Each row below is a small network's average activation on inputs in which a field has the value named, seen along a few directions.
Values that are neighbours, or in one group, have similar rows; names and order tell nothing.
In the rows, zero is written as 500.
Strong random noise was added to every row along 7 fixed directions; ignore it. To show where, here is one row again and again, with new noise each time:
[293 502 438 608 536 326 433 532 502 441 461 327 580 642 563 550 754]
[574 648 508 576 458 452 485 513 533 525 524 445 494 518 425 481 541]
[209 741 390 307 513 360 398 407 639 505 889 394 669 691 563 238 764]
[597 437 361 431 500 520 570 405 490 334 536 767 485 423 509 506 450]
[652 460 462 691 415 263 454 582 420 456 187 419 559 660 351 754 499]
[616 482 417 532 507 319 500 606 466 523 369 516 622 504 491 623 460]
[451 411 331 419 517 668 540 289 472 441 531 687 397 492 607 459 429]
[403 404 471 524 608 911 596 379 344 799 552 623 321 560 734 422  85]
[379 361 230 270 638 428 496 503 462 671 487 581 696 481 788 505 387]


Tebin, 16 values:
c13: [316 436 716 551 510 628 520 564 399 396 685 575 465 737 402 476 371]
c5: [517 452 399 238 430 554 412 426 484 676 444 424 577 581 474 464 263]
c6: [311 542 551 495 535 586 468 440 419 700 593 401 536 747 562 424 344]
c10: [602 529 411 360 423 331 443 500 492 562 531 416 689 517 421 478 460]
c4: [343 427 436 418 430 424 425 367 508 360 487 414 550 661 455 528 621]
c1: [538 297 524 446 562 676 554 476 494 546 405 748 395 499 603 537 268]
c8: [532 517 349 216 499 268 437 479 637 427 462 544 682 344 575 528 704]
c14: [273 597 785 619 569 657 578 557 467 375 946 434 465 492 429 238 643]
c16: [403 586 422 510 347 318 270 392 616 620 190 140 439 791 459 630 748]
c12: [387 262 293 120 427 531 399 221 576 267 404 646 444 541 515 461 616]
c11: [484 522 650 513 458 631 480 515 415 630 542 527 452 673 441 477 237]
c9: [648 675 413 319 436 511 535 421 488 759 697 559 615 555 454 334 248]
c15: [523 347 608 459 569 356 540 765 436 574 375 587 675 601 552 612 280]
c3: [434 500 398 493 541 462 472 452 531 595 468 390 485 494 564 535 584]
c2: [571 542 448 313 461 521 488 432 459 719 542 613 542 654 545 481 218]
c7: [590 455 487 460 513 768 600 356 406 549 668 690 417 467 482 402 215]
Tebin is arranged as a 4 by 4 grid.
- Which values are neighbours of c10? Give them in the order they are listed. => c4, c14, c7
- Which values are neighbours of c13? Give them in the order they are listed. => c5, c12, c11
- Which values are neighbours of c16? Give them in the order they are listed. => c1, c2
- Fewest steps between c9 and c15? => 5
Each value of Tebin is a pair of two hidden parts, and every pair occurs once (4 first parts, 4 second parts).
- Changing only the second part turns c4 into c15. c5 has the same second part as c4; what does that change turn c5 into? => c12
- Changing only the second part turns c11 into c10. c2 has the same second part as c11; what does that change turn c2 into? => c9
